A small network was shown many inputs. Here are its activations along a few directions, one row for each input.
In each table, some parts of the input vary, and every possible input appears once, in random order.
Descriptions start from the smaller parts, as in this example, which fits no table here: one of 4 places along a line, together with either a single point or one of 9 places along a line or (one of 3 separate values, together with one of 5 places around a ring).
Shared parts are said once, and a part with two or three values counts as separate values.

Other details of the inputs shift rows strongly along three fixed directions, in all tables alike. That doesn't count.

Rows:
row 1: [ 16  17  12  28  -5  -3 -12  19   7 -79 -12  -5  31]
row 2: [ 14  25  26  30  11  -3 -20  19   5 -73  -8  -6  31]
row 3: [-21  12   6 -30  36   4  -6 -35 -21   1 -30   1 -41]
row 4: [ 22  23  10  29  -3  10 -16  12  12 -79 -13   3  41]
row 5: [ 29   2   4  14 -27  -5  22  34  -5  41  30   9  17]
row 6: [ -4  -6  20  17  15   9 -15  -1  32 -43   0  13  38]
row 7: [-29  31   0 -13  37  -6 -20 -36 -17 -68 -57 -14 -25]
row 8: [ 10 -45  18  -2 -25  -3  26  28  22  85  62  22  16]
row 9: [ 12  27 -16  -6  11 -15  40  17 -48  49  -8 -16 -50]
row 10: [  6 -38  14  -7   4  19   4  -4  32  24  25  26  20]
row 11: [ 19  81 -37  22  18 -22  50  30 -65  27 -33 -35 -44]
row 12: [  6  31 -23  -2  -6  -4  26   0 -25  41 -15  -2 -16]
row 13: [ 18  92  -8  23  13 -16  21  14 -60  14 -24 -25 -30]
row 14: [-35   6  -2 -28  12  -9  -7 -33  -9  -4 -31  -4 -27]
row 15: [-47 -14  16 -42   8 -19 -26 -38  -8 -33 -27  -6 -35]
row 16: [ 44  69  -6  45  -8   4  17  32 -15  18   2   4  31]
row 17: [-41   0  28 -36  28  -3 -43 -60   5 -35 -34   5 -27]
row 18: [ 12  84 -22  25   5 -13  24  13 -48   6 -35 -20 -15]
row 19: [ 17  16 -36  -8 -10  -2  47   8 -34  39 -12  -8 -41]
row 20: [ 16  32 -11  -6  15 -11  37  16 -53  52  -6 -14 -50]
row 21: [-32 -14   4 -46   2  -8 -27 -50  -5 -31 -36   1 -32]
row 22: [  8 -14  -1  12 -15  -6   9  20  13 -33   2  -2  13]
row 23: [  0   2  14  22  11  -6   1  18  19 -27   5  -2  24]
row 24: [ 23  10  21  11 -12   7 -19   2  15 -20   8  15  31]
row 25: [ 16   4 -24  22  -7   1  50  34   8  52  18   3  11]
row 26: [ 12  12  24  25  -9  -9 -11  19  11 -25  16   2  34]
row 27: [ 25  39  -1  -9  -3  -6  17   5 -46  47  -1  -5 -38]
row 28: [ 28  24 -65  51  -9  26 -22  16 -13 -12  10 -29  32]
row 29: [ -2 -16  23  12  -5   7  -7   2  38  16  26  22  37]
row 30: [ 14  34   3  28 -19 -13  -7  23  -5 -54 -11  -8  31]
row 31: [-20 -35  11 -57  25  15  -1 -46  -4  46  -4  19 -49]
row 32: [-46 -19   3 -39  31  -3 -17 -48   7 -36 -38  -3 -34]
row 33: [-10 -23  47  -2  -1  -3 -38  -9  33 -38  20  13  29]
row 34: [ -4 -74 -27   3 -18  27 -51 -10  28   2  40  -3  16]
row 35: [  8  -5 -64  15   4  24  -4  -1 -27  65  17 -32 -18]
row 36: [ -7  44   0  36 -10 -17  -1  27   6 -54 -15 -14  38]
row 37: [-16 -19   0 -22  -5  -9  31   3  -6  84  25   5 -26]
row 38: [ 20  31 -17  -7  -9  -4  21   1 -35  42 -10  -1 -25]
row 39: [ 16 -51 -48  16 -23  32 -30   2  18  22  45  -2  24]
row 40: [ -9 -34 -27  30   1  22 -49  -2  22 -14  21 -29  25]
row 41: [  7  54  17  41   1 -12 -12  20   0 -53  -8 -10  38]
row 42: [-21  -1 -14 -32  18   1   8 -35 -16  -4 -34  -4 -42]
row 43: [ 27   5  12   9  -1  16  -3  10   6 -22   5  12  22]
row 44: [ 13 -55   5  -2 -14  -1  41  34  22  85  56  16   1]
row 45: [ -5 -32  17   4   1  15 -14  -8  43 -37   6  20  39]
row 46: [ 19 -25  22   6 -22  11  -9   6  33  12  32  25  38]
row 47: [ 27 -41  18  -4 -27   5  23  25  17  89  62  27  14]
row 48: [-17 -23 -12 -24  -9  -2  33  -1   3  85  17  12 -18]
row 49: [-30 -59  21 -67  16   2 -14 -47  -4  14  -6  10 -60]
row 50: [ -5 -76  17 -17 -36   1  11  15  44  51  54  31  27]
row 51: [-56 -66  11 -59  20  -9  -4 -38  22  15  -5   2 -48]
row 52: [  5  66 -25  11  -9 -26  31  24 -54   9 -28 -27 -30]
row 53: [ -2 -44  22   0 -11   1 -11   6  34 -46  12  11  27]
row 54: [ 18  20  13  30 -11   6 -12  11  24 -23   6  14  49]
row 55: [-21 -10  20 -51  24   0 -25 -42 -25 -33 -33  -5 -56]
row 56: [ 18  51   6  43  15  -8   4  30  -9 -46 -12 -15  26]
row 57: [ -1   0  -3  24  -6   5  -5   7  36 -70 -12   4  46]
row 58: [  1  25 -28  -5 -11  -6  29   3 -21  38 -16  -3 -14]
row 59: [ -9 -56 -22  17  -6  21 -56  -5  24 -15  26 -20  18]
row 60: [ 17  50   0  41 -11   0  -9  14   6 -55 -19   0  49]
row 61: [-29 -21  -3 -48  14   0 -13 -50 -10 -37 -39  -3 -48]
row 62: [-39  -7  25 -42  43  -6 -29 -46  -9 -35 -31  -6 -44]
row 63: [  1 -39   8   8 -12  -6  17  28  32   8  29   7  19]
row 64: [-32 -59  35 -19  -4  -1 -16 -11  48  16  36  22  22]
row 65: [ 42   4 -14  18 -16  13  43  34  -9  50  26  11  10]
row 66: [-19  -2 -12 -38  -5  -9  -3 -30 -17  -4 -31  -4 -35]
Description of these inputs: one of 6 places around a ring, together with either a single point or (one of 2 separate values, together with one of 5 places along a line).
Changing only the place on the ring of 6 turns row 65 into row 23. The same change can be made to row 46. Which row results?
> row 41
Changing only the place on the ring of 6 turns row 36 into row 66. The same change can be made to row 56. Which row results?
> row 4
Which other rows does row 25 become when the place on the line of 5 takes its other values? List them by row number.
> row 3, row 6, row 7, row 32
Which other rows does row 23 become when the choice among 2 separate values takes its other values? List them by row number.
> row 64
Which other rows does row 21 become when the choice among 2 separate values takes its other values? List them by row number.
> row 61

Rows:
row 67: [ -2  87 -26  42  40  -5  28  19 -46   4 -45 -26  -1]
row 68: [-34  39  13  47  14 -21 -22  -3   6 -60 -28 -32  42]
row 69: [ 90 100  -2  73   5  11  20  69 -26   0  13   0  51]
row 70: [-28 -26   3  -3  35 -10  -2  -4  34 -40  -2   8  11]
row 71: [-40 -13  40   7  24  20 -42 -16  30 -36  23   6  41]
row 72: [-10  -8  -2 -25 -15   9  20 -11  -8 -44 -20   0 -26]
row 73: [ 21   1  -7  63 -32 -39  34  65  40  16  37  -5  50]
row 74: [ 20   3  -9  59   2 -14  41  67  31  10  54   2  65]
row 75: [ -2 -36  -4 -49  -4  12  50 -19  -9  52  -2   6 -70]
row 76: [-30 -19  40  -3  37  29 -48 -25  43 -41   9  20  43]
row 77: [ 11 -14  28  47 -24  18  24  38  29  96  91  11  51]
row 78: [   5  -47  -79  -24   10   21  -20  -31 -102   87  -23  -33 -116]
row 79: [ 13   4   0 -33 -20 -13   5   0 -44   6 -24  -2 -30]
row 80: [ -16    0 -100  -47   12   25   -3  -53  -49  100  -16  -75  -88]
row 81: [ 64 -16  -2   8 -43  11  66  41 -18  95  45  19  12]
row 82: [-27 -40   2 -26  11   8  12 -49  31  46 -17  26 -23]
row 83: [ -7  61 -27  17  36 -14  18   9 -24 -61 -53 -21 -21]
row 84: [  0   5  -8 -26  34  -5  31  11 -32   8 -13 -11 -47]
row 85: [ 76 -12  16  20 -14  17  41  37  17 117  66  42  19]
row 86: [  2  -8 -22 -15 -33   1  46  18 -30   4  15   2  -6]
row 87: [ -7 -38   0 -55  12  12  43 -10  -9  56  -2   6 -75]
row 88: [-27  22 -13  -7  43   6  17 -16 -19  28 -39  -2 -29]
row 89: [-39   5 -18 -18   2 -10 -10 -37  -3 -24 -29   6  10]
row 90: [-11   2   0 -13  10 -27  25   4 -30   3  -3 -28 -47]
row 91: [  1  58 -28  19  10 -12  26  -9 -15 -65 -58 -14 -30]
row 92: [  5 -79 -40   4  -1  37 -85 -26   8  14  46   8 -14]
row 93: [-21 -39  51 -20 -18  -7 -42 -16  37  15  39  19  -9]
row 94: [ 22  51  25  26  29   5 -45   6  -6 -72  -6   9  29]
row 95: [  3 -11  10 -28 -17  -3  -5 -16 -32 -38 -19   3  -2]
row 96: [ 42  35 -12  46 -38  18  26  43   8  33  51  25  85]
row 97: [ 18 -35  13 -50  -5   7  33 -34 -24  66  -9   8 -67]
row 98: [-33   0 -17 -19  -7 -33  -1  -2   8 -23 -29  -6 -22]
row 99: [-20  12 -42 -23  -8 -18  32  -9 -32  -2 -20  -2 -27]
row 100: [  2  -8  17 -23 -12   0 -33 -34   2 -37  13  29  21]
row 101: [ 48   3  10  18 -46 -12  26  58  -8  38  18   2  15]
row 102: [-24  49  -8  24  -5 -22 -24   7   7 -51 -51 -13  29]
row 103: [-10 -55 -61   4  -4  22 -51 -23  42 -49  15 -37  23]
row 104: [-47 -24   7 -12 -10 -10 -34 -27  35 -37 -23  11  37]
row 105: [ 42 -41  15 -17   8   6  41  39 -12 106  48  17  -7]
row 106: [  1  34 -92 -21  18  32 -39 -37 -63  44 -23 -62 -71]
row 107: [-10 -39  51  -4 -22 -21 -37   2  29 -51   3  -9  12]
row 108: [  9  87 -12   8  42  10   6  -8 -50  -8 -49 -17 -24]
row 109: [ 23  72 -35  35  16  -8  48  30 -28 -15 -36 -14 -22]
row 110: [-15   2   0 -18  -9 -30  23  14 -22  10 -14 -26 -56]
row 111: [ -5  51  -5  35  23   0  -4  -8   8 -56 -57  -5  15]
row 112: [-19 -53   6 -42  16  -5  36   8 -14  64  37  -2 -48]
row 113: [ 77  15   9  31 -15   8  44  59  -7  50  17   9  20]
row 114: [ 31  46  17  15 -10   2 -29 -20   0 -76 -13  13  28]
row 115: [  8   5  14  78 -34 -19  12  62  53  36  32  -4  91]
row 116: [  6  51  35  40   4 -13 -43  -3  -5 -73  14  -8  22]
row 117: [ 12  57  19  11 -14 -11 -43  10  -8 -62 -19   2  12]
row 118: [-21  25 -26 -12   3   0  18 -29 -16  17 -39   4 -22]
row 119: [-29 -64  -6 -34 -11   0  15 -25  45   4  15  32  -4]
row 120: [-18 -47  25 -31 -10  25 -23 -47  47   9  20  35  22]
row 121: [  3  14  12 -29 -10  -9 -38 -25 -14 -23  -8  18  -2]
row 122: [  7   6  10  76   1   7  20  63  41  27  49   3 103]
row 123: [-11 -69 -46  15  -7  38 -54 -18   3 -59   1 -29   0]
row 124: [-11  73  -3   3  -2 -10 -30  -1 -16 -42 -45 -14   3]
row 125: [ -8  29  17 -17  28  -3 -18 -18 -44  15  11  -4 -43]
row 126: [-43 -10  46   5 -11  -1 -51 -19  44 -30   7  -4  29]
row 127: [ 11 -30  37 -17  19   6 -20  -1  14 -39 -11   8   7]
row 128: [-28 -12  22 -20 -12   7 -48 -30  31 -38  -4  17  37]
row 129: [ -5 -39  49   4  -4 -20 -33  -8  20 -53  17  -8  18]
row 130: [-43 -73  20 -16  12 -33  -8 -23  47   1  23   3   1]
row 131: [-19 -81  47 -39  14  -4 -27 -15  28  -5  34  15   4]
row 132: [ 14 -41  -9 -16 -40   7  49  46   3  65  40  19   0]
row 133: [-19 -61  43 -28  13  32 -25 -36  63  18  16  37  16]
row 134: [ -1  -4  25  -3   5  20 -19 -42  35 -22 -17  17  18]
row 135: [  7  64 -25   2 -15 -23  28  36 -51 -25 -41 -28 -39]
row 136: [ 94  94  -5  68 -16   2  32  33 -25   3  -2   6  32]
row 137: [-20  11 -37 -22  -9 -27  22  -3 -25   6 -30  -3 -31]
row 138: [-27 -79  31 -44  17  18  -2  -7  43 -11  19  20 -10]
Changing only one part turns row 103 into row 78. The same change can be made to row 109. Which row results?
> row 113
Changing only one part turns row 119 into row 120. The same change can be made to row 73. Which row results?
> row 126
What is each input in this table made of?
> one of 6 places around a ring, together with either a single point or one of 11 places around a ring
Which other rows does row 113 become when the place on the ring of 11 takes its other values? List them by row number.
> row 79, row 81, row 95, row 97, row 101, row 105, row 107, row 127, row 129, row 131
Which other rows does row 130 become when the place on the ring of 6 takes its other values? List them by row number.
> row 68, row 77, row 90, row 116, row 129
Which other rows does row 102 become when the place on the ring of 11 takes its other values? List them by row number.
> row 67, row 68, row 82, row 88, row 89, row 104, row 111, row 115, row 118, row 122
Which other rows agree with row 90 in the place on the ring of 6? List them by row number.
> row 72, row 75, row 84, row 86, row 87, row 110, row 112, row 123, row 132, row 135, row 138
